[ 2.09 -1.27  1.19 -3.17  8.34]: 2.09

[-1.03  1.45  2.37  6.32  3.63 -0.83 -6.77]: 2.37

[[-2.24  1.75 -0.38 -2.48  6.47  3.40]
 [-3.09 -3.17  1.19  7.00  7.25  1.34]]: -3.17

[[ 1.51 -3.23  2.95 -0.55 -2.14]
 [ 2.37 -3.38  2.87 -2.16 -2.72]
 [ 5.22 -1.02  7.32 -3.89  4.30]]: 5.22

[ 7.87  3.79 -0.46  7.70 -3.42 -1.97 -3.88]: -0.46

[[-2.23  5.17  2.55 -6.68 -2.95  0.21]
 [ 7.08 -1.91 -4.30 -0.25  0.16 -0.41]]: -1.91

[ 0.83  1.66 -2.21  1.07 -4.18  7.76]: 1.66

[[ 1.72  2.42 -1.92  1.17]
 [-2.30 -3.45  3.24 -1.30]
 [-0.11  5.99  2.37 -4.74]]: -1.30
---
Q:
[[12.764, 4.870, -22.737, -0.409, -17.279, 3.637],
 [-18.410, -16.392, -5.551, 5.270, -7.601, 9.711],
 [1.143, 2.185, -0.559, -7.856, 2.474, -6.587]]
A: -7.856

Q: [1.6, 0.4, -0.2, -1.3, 0.6, 0.8, -0.6]
A: 0.6

Q: [-1.5, 0.5, -1.8, -0.4, 1.0, -0.4]
A: -0.4

Q: [0.080, 0.099, -0.128, 0.083]
A: 0.099

Q:
[[5.7, 14.5, 19.6, -11.8],
 [4.1, 8.5, 19.0, -19.1]]
A: 8.5

Q: [-1.063, 1.378, 0.616, -0.390, -1.507, 0.899]
A: -0.390

Q: [34.70, -36.16, -115.34, -25.46, 136.88, -84.72, -91.49]
A: 136.88
---
[  1.8   9.0  12.6 -11.0   4.3   6.9  15.9] ans = -11.0
[-17.09   2.06   9.80   3.36  -0.11] ans = 2.06
[ -93.9   55.8 -138.9  166.8] ans = -93.9
[ 13.29 -10.64  -3.70  10.99   6.29] ans = -10.64
[-142.7   74.2  126.2  -13.7   45.5] ans = 74.2
[ 133.282   74.478  -59.895 -117.712 -165.646 -120.802] ans = -59.895
[-0.12  0.11  0.06  0.09 -0.04 -0.06] ans = 0.06
---
array([-5.71,  6.38,  5.30, -7.47, -4.43]) out 5.30, 6.38

array([[ 1.06,  5.57,  2.97,  1.77, -4.39],
       [-6.68, -3.26, -3.25, -2.47,  1.53],
       [-7.39,  1.21, -1.75,  1.41, -3.94]]) out -3.25, 5.57

array([ 6.34,  1.92,  1.38,  0.45, -3.14,  0.76, -1.69]) out 0.45, 6.34

array([-4.28, -6.53, -1.93, -2.39, -0.68,  1.49, -2.31]) out -2.39, 1.49

array([ 3.04, -6.50,  6.25,  5.68,  0.90]) out 6.25, 6.25

array([ 1.34, -7.83, -6.26, -5.27,  4.54]) out -6.26, 4.54

array([[ 1.90, -0.50, -0.90, -7.02,  5.62],
       [-2.62, -0.44,  1.66,  0.90, -0.94],
       [ 1.76, -3.52,  1.21,  2.96,  2.28]]) out 1.66, 5.62
---
[2996 7357 9099 3627]	3627

[[4 4 5 5 2 4]
 [4 5 6 7 2 5]
 [2 5 4 1 5 3]]	4

[[68 54 78 92 80]
 [64 68 63  3 46]
 [57 64 72 49 68]]	80

[[70 36 30 85 20]
 [53 40 31 65  2]]	20

[[ 80 142 195 100]
 [ 80 177 194  51]]	100

[[82 24 17 39]
 [22 78 77 72]]	39

[[3 4 1 4]
 [7 7 5 6]]	4
---
[-0.04 -0.66 -1.91 -1.18  0.70 -0.86 -7.89] ans = -0.86
[5.02 1.03 3.16 5.90] ans = 3.16
[ 2.46 -5.96 -8.30 -1.37 -5.00 -6.42] ans = -5.00
[7.11 3.78 5.57 0.77] ans = 5.57
[-2.78  6.18 -3.77 -5.47  3.33] ans = -5.47
[1.87 0.00 0.10 6.24 1.11] ans = 6.24
[-6.17 -5.31 -1.45 -4.74 -1.64 -3.95  6.42] ans = -3.95
[-4.25 -8.00  3.96 -0.16 -2.76] ans = -0.16
---
Input: 436   23  627  692  849  660
Output: 660

Input:
466  581  536  370
226  992  162  834
711  216  292  679
Output: 679

Input: -11   27  -38  -33   17   14
Output: 14

Input: 1591  9162  2106  4383  1949
Output: 1949

Input: 235  156   44  168  215
Output: 215

Input:
-120  -427  -533   794
-520    43   128  -751
Output: -751

Input: -26  -14   26   41  -46  -33
Output: -33

Input: 3223  8444  3412  6716
Output: 6716
---
[[ 4.39  5.77 -3.74 -3.61 -6.22]
 [-1.08 -2.31  1.37 -1.18  0.60]] >> -3.74

[ 6.63 -6.13 -0.72 -7.81] >> -0.72

[-7.66  1.17 -4.33 -1.61  4.06 -7.84] >> -4.33

[[ 3.81 -6.56  4.22  0.58 -4.79  4.52]
 [ 0.10 -3.68  1.70  6.04  7.77  0.78]] >> 4.22

[[ 0.18 -3.43  2.34  1.63]
 [-2.70 -7.09  5.21  7.35]] >> 2.34

[[ 1.80 -1.79 -0.30 -2.77]
 [-0.15 -0.78  0.55 -6.15]] >> -0.30
---
array([[25, 41, 51, 50, 25, 72, 73],
       [31, 42, 78, 79, 59, 85, 23]]) -> 59

array([ 276,  665,  862,  543, -760, -712]) -> 543

array([ 349,  812,  185, -540]) -> 812

array([5, 9, 3, 9, 6, 2, 2]) -> 6

array([ 713, -521,  543,  563, -435]) -> 543

array([28, 16, 79, 58, 67, 36, 45]) -> 67

array([6, 9, 3, 2, 3]) -> 3

array([[4, 5, 8, 3, 7, 1],
       [5, 5, 7, 2, 7, 0]]) -> 2
---
[[ 1.08  0.74 -1.70 -1.32 -0.94 -0.19]
 [ 1.77  2.15  2.97  7.66 -0.21  0.02]] Answer: -0.19

[[ 0.34  0.15 -0.73 -0.38 -0.79  1.62]
 [ 2.87 -2.37  1.02 -1.80  1.26 -6.10]] Answer: 1.62

[[ 6.63  5.27  1.37  0.73 -0.24]
 [-5.27 -4.93 -2.82 -6.31  5.18]] Answer: -0.24

[[-0.72 -0.64 -6.93 -0.08  1.44  2.94]
 [-1.83 -0.30 -2.90  0.47  0.68  1.86]] Answer: 2.94

[[ 0.23 -2.29 -4.75  7.44  0.27  0.76  1.53]
 [ 0.13  0.15 -3.71  5.11  0.00 -1.15  0.32]] Answer: 1.53

[[-2.95  7.43 -4.10  4.35]
 [ 0.75 -1.37  3.32 -2.14]] Answer: 4.35
